A small network was shown many inputs. Here are its activations along a few directions, one row for each input.
In each table, some parts of the input vary, and every possible input appears once, in random order.
A made-up example of a description, with smaller parts first: one of 6 places along a line, together with either a single point or one of 11 places along a line or (one of 3 separate values, together with one of 8 places around a ring).
Shared parts are said once, and a part with two or three values counts as separate values.

A family of inputs:
row 1: [ 10  25  27  32 -10  23 -38  17 -35 -56 -39]
row 2: [  1  -9  -5   7  12   4  -3  -3 -24 -12   5]
row 3: [ 12  -6   3  36  35  18 -33   4 -73 -54 -10]
row 4: [ -8 -24 -25 -31  16 -25  32 -14  38  60  37]
row 5: [ 10  14  19  34   5  21 -36  13 -48 -56 -29]
row 6: [  2 -20 -12   8  27   3  -2  -8 -36 -11  14]
row 7: [ -6  -8 -11 -20  -2 -13  21  -7  29  34  18]
row 8: [ 11   4  11  35  20  20 -35   8 -60 -55 -19]
row 9: [  5   8  10  20   0  14 -20   7 -30 -35 -16]
row 10: [  5  19  18  19 -15  15 -21  11 -17 -35 -26]
row 11: [-3 -4 -4 -7 -4 -3  9 -3  8 10  7]
row 12: [ -3   8   3  -8 -18  -2   7   1  21   9  -3]
row 13: [ -5 -31 -26 -18  28 -16  23 -16   4  37  36]
row 14: [ -7 -35 -32 -30  32 -27  33 -19  26  62  46]
row 15: [-10  -1 -10 -33 -13 -23  31  -5  63  56  18]
row 16: [ -2 -26 -19  -5  26  -6  11 -12 -17  13  25]
row 17: [-10  10  -2 -34 -26 -21  30  -1  76  55   8]
row 18: [  6 -14  -5  22  30  11 -16  -2 -55 -33   2]
row 19: [ -6   3  -3 -21 -16 -12  20  -3  42  33   8]
row 20: [  5  29  26  18 -29  16 -23  15  -4 -35 -37]
row 21: [ -7  14   5 -22 -30 -11  19   2  55  31  -2]
row 22: [  1   2   3   6  -3   6  -5   1 -11 -13  -4]
row 23: [  6  -3   3  21  15  12 -18   2 -43 -34  -7]
row 24: [ -9 -12 -17 -32   2 -24  32 -10  51  58  28]
row 25: [  1  13  10   5 -18   7  -6   6   2 -14 -14]
row 26: [ 10  35  35  31 -24  24 -40  22 -22 -56 -49]
row 27: [ -5 -20 -18 -19  12 -14  22 -12  17  35  27]
row 28: [ -2 -15 -12  -6  11  -4  10  -8  -4  11  16]
row 29: [  1  24  18   4 -31   8  -8  10  14 -14 -24]
row 30: [ -3  19  11  -9 -32  -1   6   5  34   8 -13]
Q: The inputs of row 27 and row 19 match in every part but one. If row 2 is changed in the same way as row 27 into row 19, which row does it become?
A: row 25
Q: What do these inputs look like to the network?
A: one of 5 places along a line, together with one of 6 places along a line
Q: Start at row 3 and move only the place on the line of 6, one step at a time. The first step leads to row 18. Which rows follow, in order?
A: row 6, row 16, row 13, row 14
Q: Start at row 24 and move only the place on the line of 6, one step at a time. The first step leads to row 7. Which rows follow, in order?
A: row 11, row 22, row 9, row 5

A family of inputs:
row 31: [-13  23  12 -15 -21 -14   5  17  66  30   8]
row 32: [-20  19   5 -23 -41  -4  24   8  56  18  11]
row 33: [  0  57   6  21   6   6   5  14 -20 -77 -10]
row 34: [ 21  -7  11  22   3  17 -55  -7 -35 -11   1]
row 35: [ -4  16  12  -7 -67  14  23   0  31  -2 -31]
row 36: [-13 -42 -28   3  22   0  35 -17 -39 -12  21]
row 37: [ -1 -36 -16   7  68 -15  -2   1 -20  12   4]
row 38: [  4  12  33  11 -18   6 -40  22  11   2 -56]
row 39: [ 14  -8  -3 -37  27 -31  12 -14  41  62  10]
row 40: [  7 -24  -5  20  35   9 -34   9 -48 -11  21]
row 41: [-14 -34 -34   7  30   0  13  -7 -29  -9  37]
row 42: [  8  -2 -14 -29  10 -27   7 -12  41  52  40]
row 43: [ -2  19  21  19 -36  10 -45  23  11  -8 -26]
row 44: [ 13 -31   7  12  53   5 -29   7 -48  -1 -10]
row 45: [  1 -37  -6   8   7  21   8 -10 -67 -25   8]
row 46: [ -9   6  20   7 -64  21  -3   4  -8 -22 -39]
row 47: [-15 -20 -40 -12  21 -12  31 -16   0  23  45]
row 48: [ 14  55  24  21  43 -10  -9  21 -10 -56 -43]
row 49: [  9  22  25  -2 -21  -1 -14  17  51  22 -48]
row 50: [-14 -29 -34 -16  13 -11  54 -27  -9  21  29]
row 51: [ -1 -29 -11  12  15  20 -15   0 -58 -23  24]
row 52: [  2  48  11  17  -2   6  28   3 -30 -80 -25]
row 53: [ 13 -11   5  14 -17  28 -35 -15 -45 -22   4]
row 54: [  1  -6 -21 -38 -10 -16  27 -21  31  41  43]
row 55: [ 15 -20  10  11 -25  28 -13 -26 -54 -25 -11]
row 56: [-10  15  15  10 -56  21 -26  15   1 -19 -23]
row 57: [ -7  16  24 -22  -3 -18  10  15  66  40 -22]
row 58: [-19  10  11 -27 -49  -3  47  -2  46  16  -4]
row 59: [ -7 -29 -28  15  50 -11  -7   2 -20   2  34]
row 60: [ 27 -14  23  15  21  13 -50  -8 -35  -1 -29]
row 61: [ -2 -22 -21 -11  58 -26  17  -9  10  44  11]
row 62: [ -8 -16 -33  -4  40 -22  11  -8  10  35  42]
row 63: [  2 -15 -15 -42 -18 -16  49 -31  21  38  28]
row 64: [  8  61  12  29  25  -5 -14  22 -10 -66 -13]
row 65: [  3  28  13   5 -39   3 -19  19  51  12 -18]
row 66: [ -5  24   7  -3 -59  14   0  10  41   1 -15]
Q: What do these inputs look like to the network?
A: one of 4 places along a line, together with either a single point or one of 8 places around a ring
Q: The inputs of row 63 and row 39 match in every part but the place on the line of 4. If row 50 is changed in the same way as row 63 into row 39, which row does it become?
A: row 61
Q: Which other rows does row 54 become when the place on the ring of 8 takes its other values? List them by row number.
A: row 32, row 41, row 47, row 51, row 53, row 56, row 66
Q: Which other rows does row 40 become when the place on the ring of 8 takes its other values? List them by row number.
A: row 31, row 34, row 42, row 43, row 59, row 62, row 65

A family of inputs:
row 67: [-11 -25  11  12  52  -2  13   3 -61 -36  -9]
row 68: [-41  16 -28  -4 -26  -3  28  11  42  13  31]
row 69: [ -6 -55 -27  -5 -30   4  18 -25   0  30  27]
row 70: [ 14  -1  32  34 -24  40 -56  19 -13 -25 -40]
row 71: [ 11  70  21   1 -41  -7 -16  -4  34 -23  -3]
row 72: [ 16  51  39 -12 -29 -10  14 -15  26 -15 -53]
row 73: [ -8 -49   9  17  17  18 -34   0 -67 -15  12]
row 74: [ 11 -12  -2 -24  81 -45  11   0  46  68  -6]
row 75: [  4  25 -18  39  21   4 -39  19 -43 -51  -3]
row 76: [  9   7   1  26  33   1  -8   8 -51 -43 -54]
row 77: [ -9 -32 -26 -11   6 -16  64 -23   7   9   5]
row 78: [-15 -14 -44   1  -5 -12  33 -13  16  -1  55]
row 79: [ 23 -41 -15 -20  -1  19   4 -43 -50  20  38]
row 80: [ 18  27  37  -7 -65  10 -32 -17  20   7 -32]
row 81: [ 14 -35  -3 -17  45 -26 -35  -1  38  92  15]
row 82: [ 12 -18  -1  30  -3  21 -55   5 -57 -22 -33]
row 83: [  5   6 -21 -12  70 -42 -20  10  54  59  43]
row 84: [ 15   1 -32 -14  24   3  19 -30 -34 -12  66]
row 85: [ -2   0  24 -26 -69  11  -8  18  39  27 -13]
row 86: [-32 -26 -11 -10 -50  13  13  -2  27  45   3]
row 87: [-35  -2  -9 -16 -15  -7  59   1  33  23 -19]
row 88: [-16  -7  -8  24  41   1 -18  13 -52 -46  41]
row 89: [ -5  24  26 -32 -33  -9  38  20  45   5 -34]
row 90: [ 12  24  34  30  12  20  -9  21  -7 -46 -61]
row 91: [ 20 -17 -13 -26  34  -1  50 -40 -44  -2  16]
row 92: [-10  42   8 -19 -44  -6   8  31  53  -4  16]
row 93: [  7  42  16  43   0  22 -39  33   0 -54 -10]
Q: What do these inputs look like to the network?
A: one of 3 separate values, together with either a single point or one of 8 places around a ring
Q: The inputs of row 71 and row 80 match in every part but the choice among 3 separate values. If row 75 is changed in the same way as row 71 into row 80, which row does it become?
A: row 82
Q: Which other rows agree with row 74 in the choice among 3 separate values? List them by row number.
A: row 67, row 72, row 76, row 77, row 87, row 89, row 90, row 91

A family of inputs:
row 94: [  2  -5   1  19  -2  19 -10  -2 -47 -40  -5]
row 95: [ -2 -14 -14 -18  26 -21  13  -5  26  42  22]
row 96: [ -7  39  23 -23 -63  -7  13  13  83  30 -25]
row 97: [  8   0   5  22  22   9 -24   5 -38 -30 -10]
row 98: [ -8 -18 -18 -20   2 -12  27 -13  17  32  27]
row 99: [  6  -2   4  21  14  12 -19   3 -41 -33  -9]
row 100: [  4  -4   2  20   6  15 -15   0 -44 -36  -7]
row 101: [ 10   1   7  22  30   6 -29   8 -35 -27 -12]
row 102: [ -6 -17 -17 -19  10 -15  22 -10  20  35  25]
row 103: [ -9 -20 -20 -21  -6  -9  32 -16  14  29  29]
row 104: [  4  55  43  17 -58  19 -26  26  22 -41 -57]
row 105: [ -4 -15 -16 -19  18 -18  17  -8  23  39  23]
Q: What do these inputs look like to the network?
A: one of 2 separate values, together with either a single point or one of 5 places along a line
Q: The inputs of row 100 and row 98 match in every part but the choice among 2 separate values. If row 104 is changed in the same way as row 100 into row 98, which row does it become?
A: row 96
Q: Which other rows does row 101 become when the choice among 2 separate values takes its other values? List them by row number.
A: row 95

A family of inputs:
row 106: [ -4  46  -2 -22   8 -35  21  14  82  30  12]
row 107: [  3 -18  -5 -16  48 -30 -15   9  48  71  10]
row 108: [-23 -43 -56 -24  21 -14  62 -29 -14  21  78]
row 109: [ 20 -32   0  23  51  13 -27 -13 -82 -28  -9]
row 110: [ -7 -23 -30  29  23  21  11 -13 -89 -67  33]
row 111: [ 16   2  21  36  51   3 -67  26 -30 -17 -34]
row 112: [-15  19   9 -35 -56 -11  59  -6  66  28 -23]
row 113: [  5   8  28  22 -76  43 -48   8 -23 -34 -26]
row 114: [  6 -53 -26 -29  49 -22  25 -30  -5  60  36]
row 115: [  0  38  36  15 -52  25   7  12 -12 -61 -63]
row 116: [-10 -10  -1 -28 -79   7   3  -8  56  55  15]
row 117: [  9  66  25  28  11   0 -31  31   4 -58 -30]
Q: What do these inputs look like to the network?
A: one of 2 separate values, together with one of 6 places along a line
Q: The inputs of row 114 and row 107 match in every part but the place on the line of 6. If row 109 is changed in the same way as row 114 into row 107, which row does it become?
A: row 111
Q: Which other rows does row 110 become when the choice among 2 separate values takes its other values? List them by row number.
A: row 108
